These are the activations of a small neural network, seen along a few directions. Each row is one input.
Each table varies a few parts of the input and shows all the possible inputs, shuffled.
A made-up example of a description, with smaller parts first: one of 8 places around a ring, together with either a single point or one of 9 places along a line or (one of 3 separate values, together with one of 6 places along a line).
Shared parts are said once, and a part with two or three values counts as separate values.

Other details of the inputs vary at random and push rows far along two fixed directions, the same in every table; ignore that.

Rows:
row 1: [-0.50  3.16 -0.42 -2.60 -1.94 -0.77 -1.02 -2.25  3.20 -2.22  0.54  0.45]
row 2: [-1.15  3.22 -0.95 -2.45 -1.52 -0.85 -0.33 -2.50  3.79 -1.54  1.51  0.29]
row 3: [-0.81  0.04 -2.71  3.95 -2.35 -4.47  5.66  2.71 -0.21  2.70 -3.35  2.25]
row 4: [ 1.19 -6.54  2.29  4.27  3.37  3.82 -0.12  3.39 -3.00  1.57 -1.61 -0.14]
row 5: [ 0.94 -2.26  2.56 -1.26  3.84  7.11 -3.58 -2.30 -0.34 -2.25  3.50 -2.37]
row 6: [ 0.77 -6.58  1.88  3.24  4.63  2.49  0.35  4.53 -3.08  2.70 -1.72 -0.49]
row 7: [-0.83  3.36 -0.59 -2.77 -1.34 -0.60 -0.76 -2.87  3.67 -1.89  1.38  0.17]
row 8: [ 0.51 -6.51  1.90  3.10  4.91  2.72  0.25  4.18 -2.91  2.71 -1.13 -0.72]
row 9: [-0.57  3.34 -0.85 -2.45 -1.89 -1.28 -0.40 -2.31  3.47 -1.78  0.67  0.51]
row 10: [ 1.02 -6.89  3.18  3.83  3.78  2.75 -0.93  3.78 -1.49  1.75 -2.02  0.28]
row 11: [ 1.58  5.14 -0.46 -1.66 -2.14 -2.55 -0.53 -4.61 -2.23 -0.87  2.89 -1.17]
row 12: [-0.98  3.66 -1.62 -3.80 -2.01 -0.42 -1.14 -1.70  1.69 -1.94  0.82 -0.53]
row 13: [-0.36  3.33 -1.13 -2.67 -2.24  1.09 -0.94 -3.11  1.72 -2.73  1.34 -0.40]
row 14: [ 1.10  1.20 -0.55  3.79 -1.75 -7.83  3.69  1.19 -2.73  4.00 -1.81  1.49]
row 15: [ 1.54 -2.75  3.18 -1.69  2.85  8.01 -5.29 -1.66 -0.97 -3.23  2.59 -2.16]
row 16: [-1.29  3.52 -1.70 -3.87 -2.85 -0.28 -1.30 -1.11  1.58 -2.14  0.42  0.09]
row 17: [-1.13 -0.36 -1.39  3.10 -2.88 -4.78  3.44  3.31  1.25  2.10 -3.97  2.92]
row 18: [ 0.48 -2.61  2.81 -2.88  4.89  7.12 -4.83 -1.40 -0.56 -1.95  3.62 -2.95]
row 19: [-1.51 -0.39 -2.54  2.32 -2.21 -4.59  3.87  4.01 -0.53  2.65 -3.73  2.05]
row 20: [ 0.64  1.28 -1.38  2.82 -1.34 -7.15  3.67  1.89 -4.44  4.36 -1.62  0.67]
row 21: [-0.66  3.64 -1.53 -2.32 -1.83  0.45  0.23 -3.18  2.10 -2.02  1.69 -0.23]
Description of these inputs: one of 3 separate values, together with either a single point or one of 6 places along a line.
- Changing only the choice among 3 separate values turns row 1 into row 13. The same change can be made to row 9. Which row results? => row 3
- Which other rows does row 14 become when the choice among 3 separate values takes its other values? List them by row number. => row 11, row 20
- Which other rows does row 6 become when the place on the line of 6 takes its other values? List them by row number. => row 8, row 12, row 16, row 18, row 19

Rows:
row 22: [ 3.53 -5.80  5.73  0.50  6.52  7.02 -5.96 -0.26 -4.92 -0.37  2.68 -3.15]
row 23: [ 1.37 -0.44  0.61  2.14  1.43 -0.16  1.12 -1.04 -3.14  1.55  1.48 -0.89]
row 24: [-0.89  0.65 -0.36 -1.00 -1.23  1.11 -0.40 -0.56  2.91 -1.86 -0.30  0.80]
row 25: [ 0.73  1.65  1.28 -5.24  1.36  7.01 -5.35 -4.56  0.57 -4.73  4.35 -2.89]
row 26: [ 0.30 -0.34  1.12 -0.14  1.49 -0.06 -0.49 -0.78  0.99  0.27  0.92 -0.29]
row 27: [ 0.37 -0.04  0.65  2.18 -1.32 -2.99  0.90  0.32  1.20  0.89 -1.37  1.66]
row 28: [ 2.37 -4.63  3.13  3.06  2.85  1.07 -1.59  2.33 -4.69  1.98 -0.99 -0.55]
row 29: [ 0.31  1.00  0.73  0.33 -0.82 -1.85 -0.09 -1.13  1.60 -0.27 -0.02  0.93]
row 30: [ 2.93 -7.22  4.22  4.75  5.94  3.23 -1.16  2.61 -5.28  3.06 -0.06 -1.28]
row 31: [-1.27 -1.49 -1.09  1.70 -0.19 -0.62  2.48  2.38  1.74  1.17 -1.99  1.36]
row 32: [-1.09  5.54 -2.68 -4.07 -4.98 -1.31 -0.73 -2.31  1.44 -3.05  0.17  0.26]
row 33: [ 0.03 -0.01  0.23  1.39  0.12 -2.56  1.42  0.30  0.99  1.48 -0.54  0.91]
row 34: [ 0.08  1.94  0.48 -1.20 -0.38 -1.25 -0.79 -2.09  1.89 -0.76  0.99  0.03]
row 35: [-0.94  1.20 -2.96  1.94 -1.91 -1.74  4.30  0.61 -1.09  1.33 -0.77  0.63]
row 36: [-1.25 -0.62 -1.22  1.21 -1.15 -0.81  1.95  1.69  2.09  0.42 -2.02  1.47]
row 37: [-1.04  3.27 -1.52 -4.37 -0.78 -2.54 -1.28  0.00 -1.09  0.09  0.87 -1.16]
row 38: [-0.89 -1.63 -0.67  2.75 -1.67 -1.31  2.14  2.59  1.83  0.81 -3.00  2.21]
row 39: [ 0.04  3.53 -2.38  1.40 -2.87 -5.63  3.66 -0.89 -1.13  1.73 -0.38  0.85]
row 40: [ 0.06  1.79 -0.27 -3.26 -0.81  2.89 -2.59 -1.80 -0.10 -2.82  1.54 -1.24]
row 41: [-0.68  3.65 -2.11 -2.79 -2.01  0.96  0.10 -2.78  0.52 -2.20  1.79 -0.81]
row 42: [-1.26  1.12 -0.90 -1.59 -0.92  0.89 -0.15 -0.64  2.95 -1.59 -0.03  0.31]
row 43: [-1.41  0.67 -0.74 -5.97  1.36  3.77 -3.79  0.40 -0.76 -2.06  1.72 -2.45]
row 44: [-0.05  1.23 -0.11  0.73 -1.11 -3.02  1.03 -0.54  1.52  0.65 -0.59  1.09]
row 45: [-1.34 -5.03 -1.16  5.55  1.06 -2.10  5.25  6.15 -0.05  4.26 -4.48  2.22]
- Changing only one part turns row 32 into row 28. The same change can be made to row 41. Which row results? => row 39
- Describe the family of inputs behind these rows. => one of 2 separate values, together with either a single point or one of 5 places along a line or one of 6 places along a line
- Which other rows does row 38 become when the place on the line of 6 takes its other values? List them by row number. => row 24, row 31, row 36, row 42, row 45
- Which other rows does row 37 become when the choice among 2 separate values takes its other values? List them by row number. => row 43

Rows:
row 46: [-2.16  3.31 -2.79 -2.42 -3.35 -2.22  1.28  0.06  4.13 -1.40 -1.17  1.45]
row 47: [ 1.47 -3.92  1.26  3.67  2.27 -1.04  1.13  3.49 -4.61  3.47 -1.70 -0.14]
row 48: [-3.14  2.06 -4.86  2.83 -5.28 -8.14  7.55  4.04  2.86  2.79 -5.47  4.02]
row 49: [ 1.15 -2.63  2.62 -0.95  3.74  5.25 -3.48 -1.17 -1.91 -1.08  2.39 -1.95]
row 50: [ 0.22 -6.36  1.52  4.76  2.75  2.04  1.45  4.51 -1.12  2.39 -2.58  0.99]
row 51: [ 0.22  4.27 -0.52  0.26 -3.26 -5.84  1.47 -2.70  2.45  0.12  0.04  1.69]
row 52: [-1.59  3.84 -2.51 -1.01 -4.17 -2.20  1.82 -1.44  3.45 -1.53 -0.42  1.50]
row 53: [ 1.22 -3.28  2.23  0.90  3.48  3.17 -1.79  0.47 -2.62  0.51  1.17 -1.54]
row 54: [-0.39  4.66 -2.50 -1.29 -3.43 -3.84  1.66 -1.92  0.76 -0.44  0.21  0.47]
row 55: [-1.30  3.92 -3.38  0.95 -4.07 -7.01  4.40  0.75 -0.43  2.08 -1.79  1.53]
row 56: [ 1.27 -5.38  1.55  5.15  2.94  0.31  1.95  3.70 -2.75  3.58 -2.09  0.45]
row 57: [ 0.22  7.90 -0.28 -8.92 -2.29  3.59 -5.65 -8.80  3.09 -6.83  5.95 -2.62]
row 58: [ 0.97 -3.57  1.84  2.05  3.10  2.27 -0.39  1.25 -1.63  1.39  0.27 -0.75]
row 59: [-0.76 -6.46  0.70  3.84  2.20  1.21  1.31  5.95 -0.33  2.81 -3.78  1.19]
row 60: [ 1.75 -2.08  2.96 -1.69  3.83  4.36 -4.45 -1.03 -3.31 -0.80  2.86 -2.58]
row 61: [ 2.37 -1.49  4.05 -3.42  4.51  7.47 -6.79 -3.41 -2.50 -2.99  4.49 -3.69]
row 62: [-1.50  5.21 -1.88 -4.71 -2.98  0.65 -1.49 -3.76  4.47 -4.07  1.61 -0.03]
- Describe the family of inputs behind these rows. => either a single point or one of 6 places along a line or (one of 2 separate values, together with one of 5 places along a line)
